A small network was trained on invented records. Each row is its activation on one of them, seen along a few directions.
Here are examples, each followed by its value of one field, GENA.
Other fields move the rows too, some of them a lot.
In the rows, zero is written as 500.
Random noise pushes rows far along 9 fixed directions. That doesn't count. These rows show it; they differ only by the noise:
[531 643 685 597 547 383 704 689 368 512 712 365 384 528 462 433 525 645
 564 614 459]
[469 540 498 536 381 413 435 536 493 577 650 529 365 413 460 608 717 595
 537 555 583]
[611 492 617 761 416 661 488 353 606 874 606 561 381 485 579 546 625 461
 425 588 381]
[369 471 428 475 326 303 444 448 505 499 530 500 547 495 483 618 515 515
 480 426 649]
[418 531 347 252 590 442 405 523 446 274 382 564 737 522 412 471 400 495
 473 390 678]
[375 562 456 552 569 413 451 543 545 379 461 584 561 600 361 634 474 582
 486 643 572]
[304 486 414 559 492 592 685 450 638 471 461 469 532 630 465 470 382 518
 373 556 456]
[498 521 574 353 452 381 519 590 401 345 461 401 732 482 369 694 282 505
 608 514 550]
[541 635 652 605 493 330 425 622 376 534 694 524 400 453 424 599 651 624
 600 618 563]
[618 482 441 461 620 395 485 489 427 490 439 584 560 533 564 399 493 462
 418 399 514]
[473 483 421 432 378 296 510 567 473 492 575 468 424 442 480 593 639 587
 525 479 610]

[299 468 507 581 391 485 441 307 401 434 524 544 498 484 586 363 426 342
 401 299 488]  veb
[359 407 463 609 376 428 429 445 560 368 490 604 411 461 448 742 541 481
 495 548 436]  sitad
[551 556 597 409 397 572 690 705 628 571 610 320 522 397 331 631 457 654
 630 636 506]  tel
[466 563 568 531 437 443 603 571 405 509 712 368 295 457 547 399 614 591
 555 532 484]  deve
[701 501 555 476 532 631 464 504 415 655 625 569 383 361 608 316 649 423
 488 362 438]  vezap
[348 466 296 437 495 487 555 501 732 480 442 554 522 575 458 443 523 582
 389 487 612]  vusu
[404 696 651 564 551 597 384 596 455 455 670 505 483 503 326 545 577 634
 634 666 546]  kav
[690 544 532 498 633 377 373 581 453 435 457 595 584 479 422 622 509 524
 556 564 507]  revab
[676 447 506 450 542 482 505 493 454 584 415 423 567 506 561 487 491 462
 535 469 480]  guf
[695 248 435 488 448 366 709 498 344 482 497 415 244 401 744 418 568 423
 478 352 249]  kav
[526 535 629 645 370 451 432 467 476 659 647 489 393 465 518 616 607 504
 574 558 470]  pesa
[494 609 566 447 605 525 262 498 327 418 597 628 544 419 475 427 581 470
 558 471 581]  deve
[372 411 374 454 398 293 571 594 508 335 533 506 379 406 479 590 566 572
 501 481 510]  vodem
[751 634 685 484 715 338 429 672 305 457 475 456 667 555 412 540 368 560
 653 590 597]  dadit
[466 518 381 551 598 423 380 465 586 535 437 605 519 613 492 465 582 552
 436 475 622]  voki
[466 469 534 435 459 378 435 499 284 276 530 537 534 413 545 470 451 435
 541 335 453]  guf
[652 549 600 418 424 598 564 702 536 604 654 433 454 323 399 591 596 605
 663 608 480]  dop
[588 543 489 592 591 503 585 504 590 680 468 399 487 676 543 432 518 540
 451 591 483]  pesa
[345 547 585 380 402 630 479 588 375 262 646 433 455 357 402 557 504 490
 643 545 451]  sim
[464 545 645 543 571 483 723 547 567 465 497 437 673 636 437 415 197 511
 471 524 431]  vusu
[278 460 392 614 506 416 612 395 490 362 529 647 389 561 594 276 449 418
 340 351 404]  bog
[426 459 505 498 405 660 587 440 569 540 586 519 381 395 556 431 556 499
 447 470 420]  vusu
[862 348 519 450 587 255 440 626 368 500 361 529 482 458 542 727 544 446
 591 523 412]  lati
[474 603 520 494 434 493 595 565 651 651 518 322 615 612 388 531 483 628
 539 611 668]  kive
[538 488 449 360 547 629 390 501 533 444 477 626 642 405 448 454 450 445
 476 421 526]  vodem
[367 499 380 563 660 720 399 516 490 245 495 678 199 452 464 496 752 531
 494 719 366]  sim
[343 475 538 480 282 594 347 367 387 443 626 580 415 292 504 584 546 419
 525 414 449]  mosiv
[477 522 610 430 328 503 743 688 477 517 672 279 432 346 451 556 481 607
 650 542 457]  dop
[576 576 423 481 687 306 388 626 353 398 557 611 289 484 529 396 805 648
 534 494 612]  voki
[529 324 476 596 583 491 615 433 475 365 350 624 528 531 585 474 306 341
 371 455 233]  sug
[492 526 452 506 560 343 422 533 329 386 586 628 328 403 555 374 676 494
 498 417 490]  bog
[339 497 431 793 566 551 535 352 711 616 418 631 477 712 548 378 451 479
 272 552 419]  vita
[408 517 367 597 601 552 310 464 572 452 455 717 367 495 496 526 726 524
 469 598 533]  gumeb
[709 457 645 431 432 651 437 526 411 580 550 437 505 296 465 685 537 459
 682 545 368]  kav
[585 437 492 256 374 559 417 484 278 359 583 511 448 172 563 384 565 350
 562 202 442]  veb
[488 494 547 447 457 401 375 407 396 434 490 624 673 453 531 433 378 383
 471 287 548]  sug
[395 525 537 611 398 537 413 379 521 596 590 604 460 458 566 426 508 465
 450 408 501]  dop
[438 477 395 393 558 329 333 496 380 261 423 664 566 439 483 475 522 463
 470 373 572]  sug
[538 470 716 574 214 471 550 369 390 680 650 351 494 390 680 502 405 373
 557 322 437]  gumeb
[485 467 606 635 498 237 444 526 289 321 509 544 361 470 562 628 492 470
 582 536 376]  gumeb
[687 410 580 545 430 453 518 429 580 745 380 437 627 557 524 698 385 409
 534 516 492]  vezap
[492 491 412 449 628 513 556 533 532 429 430 561 575 575 476 370 441 500
 406 485 518]  ris
[615 479 459 659 614 372 628 498 488 621 518 555 356 579 639 315 600 518
 378 436 456]  dadit
[677 383 550 708 581 336 581 493 439 551 470 539 319 513 608 528 560 470
 465 516 271]  voki
[405 646 590 464 666 755 606 546 463 360 513 407 640 574 412 348 280 488
 518 559 404]  pesa
[464 445 398 377 378 441 525 454 448 500 573 491 466 366 562 394 560 459
 452 296 548]  mosiv
[597 609 567 453 684 522 442 577 356 475 493 429 437 577 525 418 598 548
 582 616 528]  sim
[346 462 490 596 396 319 539 467 468 379 493 467 460 590 531 574 435 521
 497 499 491]  guf
[355 476 314 396 482 525 426 504 660 399 378 498 527 526 356 723 574 573
 529 670 584]  deve
[396 541 457 494 360 313 355 409 438 601 611 523 490 449 557 438 613 480
 501 338 712]  bog
[696 568 552 306 582 805 588 649 388 460 597 464 435 281 492 297 623 520
 579 469 376]  kive
[543 678 539 421 638 678 520 620 658 601 566 533 601 516 331 384 532 641
 518 594 641]  tel
[576 351 315 339 444 573 658 585 509 383 555 520 302 293 554 447 660 495
 470 412 350]  revab
[473 409 474 553 400 306 676 552 417 409 588 395 317 452 576 532 532 542
 506 495 429]  revab
[536 446 412 540 474 399 575 622 736 562 444 496 422 499 350 754 604 655
 520 725 519]  tel
[404 480 548 532 486 598 570 489 451 321 477 458 482 504 459 499 338 437
 504 534 376]  veb
[221 547 569 628 398 357 689 595 539 360 540 371 542 619 402 579 278 589
 510 597 467]  vita
[532 446 408 449 604 175 676 682 431 320 394 376 445 633 491 545 436 591
 532 554 548]  vezap
[496 497 508 653 577 612 550 528 548 458 545 635 298 443 455 490 625 536
 439 644 301]  ris
[546 475 583 502 427 607 524 503 462 548 555 424 436 445 520 539 493 475
 544 501 434]  lati
[554 466 510 634 621 306 640 626 570 411 350 428 451 701 424 749 435 612
 545 777 447]  sitad
[647 434 431 385 533 698 866 607 588 635 475 282 438 527 567 299 534 541
 452 534 397]  kive
[611 574 493 267 467 495 500 516 440 705 616 362 598 415 594 204 586 522
 485 252 729]  vodem
[605 518 406 378 718 540 420 575 440 386 374 625 560 482 502 395 555 504
 462 476 499]  vita
[643 447 359 191 458 573 556 597 535 583 409 263 511 447 522 540 640 533
 559 479 608]  tipo
[512 535 487 418 363 510 344 464 500 640 577 466 528 427 466 582 610 538
 558 504 693]  mosiv
[523 626 600 459 585 519 506 593 350 519 596 335 454 550 543 363 560 557
 555 526 607]  tipo
[606 465 356 300 548 273 621 726 456 380 451 396 356 485 463 541 651 670
 556 572 551]  ris
[171 488 423 511 447 414 372 296 480 354 429 527 686 648 526 413 308 407
 395 327 716]  sitad
[345 659 545 511 603 442 430 472 462 463 496 433 698 695 486 349 351 490
 445 424 698]  tipo
[305 379 283 574 452 425 561 530 570 255 525 699 266 426 463 529 612 521
 409 486 393]  dadit
[464 543 487 469 593 738 554 503 480 429 524 541 407 488 529 346 534 492
 449 470 415]  lati

Here are new rows. What is GENA for each?
[606 502 365 254 537 369 549 684 456 453 495 366 431 440 483 526 683 630
 606 536 613]  deve
[446 491 411 339 506 432 610 627 452 338 413 328 440 547 436 549 499 580
 569 580 543]  veb
[503 404 336 499 334 247 497 394 591 745 479 423 480 624 647 394 599 466
 377 305 727]  veb
[195 464 398 391 520 690 565 408 506 241 351 439 677 588 496 435 235 376
 405 410 475]  tipo
[734 507 381 392 736 788 480 554 576 558 372 506 461 536 507 430 612 524
 497 648 428]  pesa
[549 541 618 613 671 715 382 424 436 478 481 651 539 481 487 474 476 430
 489 529 359]  voki
[390 446 383 522 380 581 517 415 723 657 450 416 467 570 468 607 606 541
 461 581 600]  sitad
[672 462 503 613 533 314 407 584 648 631 468 600 415 484 412 772 671 614
 555 718 521]  vusu
[473 339 457 557 328 459 574 440 550 523 466 432 363 502 547 697 502 492
 520 542 345]  kav
[520 439 525 596 514 579 437 350 514 576 536 678 448 412 607 352 540 390
 374 374 387]  vusu
[759 437 519 615 628 415 643 646 490 463 488 573 320 422 487 563 552 529
 524 594 254]  dadit
[448 579 527 366 424 246 260 568 204 275 627 594 446 308 481 570 626 514
 657 392 653]  bog
[469 572 629 748 732 610 466 433 480 467 452 695 626 657 518 311 275 397
 361 523 338]  vita
[665 548 727 380 522 675 342 521 365 460 485 533 715 369 395 652 341 385
 656 476 435]  lati
[414 411 546 549 276 651 579 531 662 525 561 407 405 416 372 815 518 526
 593 692 387]  sitad
[515 448 740 803 391 401 394 393 549 579 458 646 641 497 432 865 270 391
 566 631 360]  dop
[468 539 474 536 621 513 483 510 492 340 484 623 554 522 456 490 450 502
 450 512 457]  revab
[635 535 814 499 385 597 613 457 458 664 590 368 785 418 499 482 149 388
 541 362 421]  tel
[584 537 461 255 495 697 672 562 430 565 618 356 460 360 554 204 582 511
 481 345 493]  mosiv
[530 493 432 541 511 448 345 418 548 556 417 622 533 543 496 562 512 486
 463 477 572]  dadit
[622 379 374 547 476 587 285 396 470 533 510 737 258 299 628 543 791 396
 464 439 335]  pesa
[401 616 581 692 655 458 594 586 569 429 498 508 510 678 372 527 371 574
 493 674 466]  vezap
[439 444 380 471 582 449 401 370 436 400 410 626 489 553 619 350 553 382
 408 363 533]  sim
[462 532 447 440 535 581 449 413 580 538 402 489 679 583 518 402 408 438
 452 420 589]  gumeb
